These are the activations of a small neural network, seen along a few directions. Each row is one input.
In each table, some parts of the input vary, and every possible input appears once, in random order.
Descriptions start from the smaller parts, as in this example, which fits no table here: one of 5 places around a ring, together with either a single point or one of 9 places along a line or (one of 3 separate values, together with one of 6 places along a line).
Shared parts are said once, and a part with two or three values counts as separate values.
(in the rows, 128 means zero)

Table:
x1: [171 149 143 160  70 178 142 116 130 128 145 153 111 167]
x2: [152 112 162 170 129 162 134 176 166 109 162 114 108 170]
x3: [168  57 215 131  90 104 137 223 158  78 106 100  88 123]
x4: [ 84 136 108  87 173 126 112  73 104 142 115 127 136  95]
x5: [ 86  70 144  59 159  59 119 173 124  98  67  84 133  74]
x6: [194 112 114 168  74 152 148 136 131  94 137 138 121 174]
x7: [ 78 138  98  92 194  98 115 141 142 138 128 121 149 111]
x8: [ 80 135 113  95 168 102 102 101 110 170 118 127 141  91]
x9: [171 145 191 172 110 141 126 165 147 142 157 119 111 139]
x10: [171 141 169 168  70 153 140 110 110 141 154 150 113 148]
x11: [ 94 143  40 107 138 117 134  93 104 123  99 145 149 117]
x12: [ 87 143 109  94 176  89 111 122 121 159 127 109 143  89]
x13: [164 132 190 166  97 155 120 144 138 151 158 140 115 141]
x14: [ 71 116  87 100 197 111 120 130 142 126 122 102 142 119]
x15: [159 141 176 167 123 145 129 182 171 119 161 130 121 160]
x16: [178 142 116 175  68 170 152 135 126 105 138 156 122 167]
x17: [ 90 150  69  92 146 129 132  72 106 147 104 144 141 113]
x18: [ 88 147  95 100 140  98 126  65  86 157 110 137 146  94]
x19: [111 118  40 101 141  96 139  85 115 108  95 127 162 119]
x20: [164 134 182 156  97 175 123 117 129 123 157 137 105 148]
Question: The inputs of x13 and x8 match in every part but one. If x20 is changed in the same way as x13 into x8, which row does it become?
Answer: x4
Question: What do these inputs look like to the network?
Answer: one of 2 separate values, together with either a single point or one of 9 places along a line

Table:
x21: [ 70 112 115  97 182 145 120  89 121 109 113 102 122 111]
x22: [109 110  98 113 182  85 117 135 138 131 125 109 165  98]
x23: [139 105 184 139 131 176 137 124 142  96 153 107  97 157]
x24: [162 121 160 146 119 112 130 205 173 124 123 129 106 150]
x25: [ 86 121 147  85 137  72 122 134 109 132  84  99 136  81]
x26: [176 135 114 145  51 172 126 115 117 101 137 170 117 163]
x27: [ 87 138  87  93 180 111 118 143 138 123 114 100 144 130]
x28: [170  98 164 167 134 120 123 173 158 114 155 125 137 142]
x29: [128 111 156 149 123 177 125 161 169 107 142 125 112 164]
x30: [105  87 138  63 135  88 134 121 102 129  86 118 138  77]
x31: [185 118 116 181  53 158 136  87 112 119 136 125 119 158]
x32: [141 199 209 169 136 185  96  99 118 219 212 164 109 132]
x33: [187 140 104 205  90 141 153 107 133 124 162 140 127 175]
x34: [144 103 206 143  90 116 129 175 130 116 117 112  99 114]
x35: [ 99 133  96  96 165  79 129 164 154 145  95 107 140 100]
x36: [ 74 125 103  84 179 136 117 116 148 115 119 125 146 112]
x37: [155 124 153 153 136 156 121 183 154 108 147 108 120 157]
x38: [102 128 126  99 163  70 120 146 123 131 118  89 146  70]
x39: [117 155  48 148 138  93 153  64 114 134 121 122 152 149]
x40: [167 147 114 149  71 174 162 144 121 114 136 183 120 159]
x41: [168  83 201 117  86 126 144 162 125 110 113 126 107 120]
x42: [103 131  47 106 104 140 114  78  94 121 103 156 141 123]
x43: [ 95 155  44 102 126 141 159 111  99 133  93 182 144 130]
x44: [116 126  63 122 119 115 132  47  90 122 101 139 141 129]
x45: [ 82 206 145 109 182 136  90  60 104 244 180 151 130 108]
x46: [162 119 191 148 117 104 122 186 143 106 145 114 112 120]
Question: The inputs of x35 and x24 match in every part but one. If x43 is changed in the same way as x35 into x24, which row does it become?
Answer: x40
Question: What do these inputs look like to the network?
Answer: one of 2 separate values, together with either a single point or one of 4 places along a line or one of 8 places along a line
Question: Start at x33 and move only the place on the line of 4, one step at a time. The first step leads to x31. Which rows follow, in order?
Answer: x26, x40
Question: Which other rows does x41 become when the place on the line of 8 takes its other values? List them by row number.
Answer: x23, x24, x28, x29, x34, x37, x46
Question: Which other rows does x32 become when the choice among 2 separate values takes its other values? List them by row number.
Answer: x45
Question: Which other rows does x30 become when the place on the line of 8 takes its other values? List them by row number.
Answer: x21, x22, x25, x27, x35, x36, x38

Table:
x47: [146  93  99  78  77 110 123  83  99 108  88 147 125 108]
x48: [219 217 139 236  33 246 148  55 101 179 218 212 104 214]
x49: [202  77 207 167  68 144 144 183 160  76 144 113  99 164]
x50: [215  88 132 195  79 138 164 231 197  74 147 131 122 208]
x51: [ 48 122 100  83 177  85 126  89  85 165  95 116 148  76]
x52: [108 146  80 114 147  59 136 113  99 123  88 112 159  84]
x53: [ 62 139  36  95 227 116 101  46 128 155 138 120 177 121]
x54: [ 42 168  56  68 208  95 112 105 124 157 112 110 157  87]
x55: [173 107 246 183 108 140 114 175 147 138 156  97  99 126]
x56: [ 90 111  60  87 122 136 145 124 105  70  64 139 126 117]
x57: [105 140 251 102 163 140  96 204 162 163 159 112  92 103]
Question: What do these inputs look like to the network?
Answer: either a single point or one of 4 places along a line or one of 6 places along a line
Question: Start at x47 and move only the place on the line of 6, one step at a time. The first step leads to x56. Which rows follow, in order?
Answer: x52, x51, x54, x53

Table:
x58: [195  85 245 139  89 109 133 182 174  98 163  89  88 150]
x59: [ 49 132 107  94 168 101  98  74  68 225 127 144 138  78]
x60: [134  85 111 132  77 185 127  71  98 100 111 153  95 148]
x61: [125 166  26 113 139  86 113  48 108 117 119 144 187 114]
x62: [ 55 123 164  84 188  68 115 122  93 183  96 147 138  53]
x63: [143  62 167  79  86 132 117 156 149  62  85 117  96 112]
x64: [ 70  97 119  49 221  76  97 136 170 130 104  70 140  78]
x65: [ 85  99  39 123 129 148 149 114 128 125 120 155 150 173]
x66: [123 140 131 113  78 187 136 116  91  77  94 119 101 128]
x67: [105  87  85  87 159  37 111 146 147  80  91  76 173  81]
x68: [ 65 115 111  84 232 108 110 104 125 140 102  85 163  94]
x69: [ 87 176  61  75 199 126 100  36 134 165 132 137 159 112]
x70: [ 47 179  88  88 211 130 125  90 128 140 114  79 143  85]
x71: [161 134 178 225 122 208 104 155 157 164 206 155 104 179]
x72: [195 190 174 195 111 202  97 147 165 167 212 179 116 180]
x73: [ 56 125  59 100 210 136 100  51 116 173 129  93 155 114]
x74: [174 112 231 166 131 152  93 244 203 126 182 115  98 150]
x75: [ 96  91  91 109 152 115 166 163 146  89  94 154 145 150]
x76: [177 157 129 184  56 134 169 169 117 112 103 124  99 146]
x77: [ 98 113  32 141 151  87 129  58 104 117 120 117 160 111]
x78: [191  99 157 187  71 114 168 178 137 110  95 136 123 138]
x79: [ 82 189 103  65 156  96  92  65  74 229 133 172 149  78]
x80: [101 105  80 127 172  65 131 112 113  87  90 105 185  89]
x81: [ 81 153  64 108 136 139 171 154 133  94 105 141 129 149]
x82: [173 160 211 173  81 168 153 140 118 116 173  95 100 158]
x83: [126 157  37  93 122 135 149 106 139 126 128 186 143 176]
x84: [109  78  92  66 144  89 148 207 172  88 105 120 129 139]
x85: [ 41 188 135  81 170  91 121 114  78 189 109 126 118  57]
x86: [217 158 100 167  40 138 142 121 117 148 125 163 131 169]
x87: [223 159 185 163  72 161 139  90 129 142 199 156 107 174]
x88: [ 89 167  54 127 156  87 146 103 103  85 106  99 162  82]
x89: [ 57 108 165  43 175  45  88 161 121 182  99 109 137  45]
x90: [187  99 240 174  97 145 148 147 132 107 162 105 118 160]
x91: [192  79 158 145  60  90 137 213 160 104  93 106 119 137]
x92: [181 108 189 190  75 173 140  98 121 145 192 115 110 177]
x93: [161 192 200 205 126 203 129 202 157 134 200 130  86 153]
x94: [173 132 231 210 143 172 121 207 176 125 179 146  94 163]
x95: [139  76 162 117  98 156 135 120 110  63  80 145 102 131]
x96: [185 106 102 197  49 146 151 131 111 151 124 135 121 164]
x97: [172 140 104 101  68 182 122  67 101 103 120 180 107 144]
Question: What do these inputs look like to the network?
Answer: one of 5 places along a line, together with one of 8 places along a line
Question: The inputs of x83 and x81 match in every part but the place on the line of 5. If x86 is changed in the same way as x83 into x81, which row does it become?
Answer: x76
Question: The inputs of x91 and x96 match in every part but the place on the line of 5. If x74 is changed in the same way as x91 into x96, which row does it become?
Answer: x71
Question: Which other rows does x60 become when the place on the line of 5 takes its other values? List them by row number.
Answer: x63, x66, x95, x97
Question: Which other rows does x95 become when the place on the line of 8 takes its other values? List them by row number.
Answer: x62, x68, x75, x78, x80, x90, x94

Table:
x98: [130  93 100 108 110 142 136 149 148  88 105 119 119 142]
x99: [ 96 109 163 117 180  79 102 148 136 151 129  93 127  86]
x100: [142 143  76 133 102 120 137 148 128 135 118 145 136 137]
x101: [ 73  97 117  91 156 130 131 139 123 112 105 119 130 113]
x102: [191 128 223 199 120 163 124 194 184 122 193 111  99 160]
x103: [157 113 197 144 100 103 123 154 121 106 114  99 118 104]
x104: [140 135  58 142 111 142 132  82 124 119 131 128 144 149]
x105: [162 137 104 134  92 110 137 138 123 136 129 164 135 147]
x106: [ 88 143 101 121 167 129 104  59  92 166 134 129 141 112]
x107: [144  82 153 113  85 138 146 133 118 108 102 138 109 132]
x108: [ 99 106  95  92 162 134 125 140 156  95 106 129 128 128]
x109: [145 144 130 146  86 150 127  64  84 122 128 136 127 122]
x110: [168  94 151 139 115  85 128 166 146 102 130 110 136 139]
x111: [ 87 151 121 112 153 100 111 120 114 185 130 148 130  97]
x112: [111 146  51 124 165 137 122  74 129 126 131 138 154 135]
x113: [ 95 106 141 122 175  88 125 160 135 127 115  89 146 101]
x114: [106 165 125 103 160 148 106  55 106 169 150 129 141 116]
x115: [107 174 141  95 147 121 112 121 122 185 144 146 126 101]
x116: [ 76 100 142  86 165 127 110 123 123 137 114 123 117 101]
x117: [116 168  90 132 126 117 152 144 116 127 112 139 135 133]
x118: [144  99 127 138 123  90 129 173 161 104 122  93 140 131]
x119: [158 127  84 140 103 133 134  74 114 120 144 149 145 155]
x120: [ 87 139  73 125 159 135 129  72  99 142 128 126 150 117]
x121: [105 117 110 106 135 142 153 147 134  79 101 115 116 132]
x122: [178 173 174 198  90 195 132 167 157 160 190 170  97 170]
x123: [160 133 128 140  75 116 147 129 108 156 116 161 118 125]
x124: [168  90 178 145 102  96 140 153 130 125 112 110 125 119]
x125: [112 132 191  99 171  96 100 149 144 152 142  92 132  97]
x126: [ 91 148  94 116 152 115 134 134 106 160 112 143 147 110]
x127: [149 155 146 138  75 127 131 129  95 137 117 151 112 109]
x128: [183 164 156 204 107 212 123 104 140 136 201 144 104 185]
x129: [159 120 196 166 105 209 129 168 168 115 168 138  89 184]
x130: [137 105 173 113  85 150 128 130 107  91  99 125 102 119]
x131: [109 159  73 140 131 134 147  80 114 111 130 124 143 143]
x132: [155 122 113 148  87 139 143  64  98 141 127 146 132 137]
x133: [151  87 127 107 104 137 136 141 132  88 113 138 121 151]
x134: [ 91 122 167  68 155 142 109 123 137 138 132 123 116 107]
x135: [114 156  74 116 156 114 126 136 138 144 115 156 149 128]
x136: [123 126 137 138 150  94 145 171 143  93 112  86 137 124]
x137: [116 114 121 122 177  85 116 165 165 110 117 101 149 121]
Question: The inputs of x123 and x107 match in every part but one. If x127 is changed in the same way as x123 into x107, which row does it become?
Answer: x130
Question: The inputs of x136 and x131 match in every part but one. If x137 is changed in the same way as x136 into x131, which row does it become?
Answer: x112
Question: What do these inputs look like to the network?
Answer: one of 4 places along a line, together with either a single point or one of 9 places along a line
Question: Start at x102 and move only the place on the line of 4, one step at a time. The first step leads to x129. Which rows follow, in order?
Answer: x122, x128
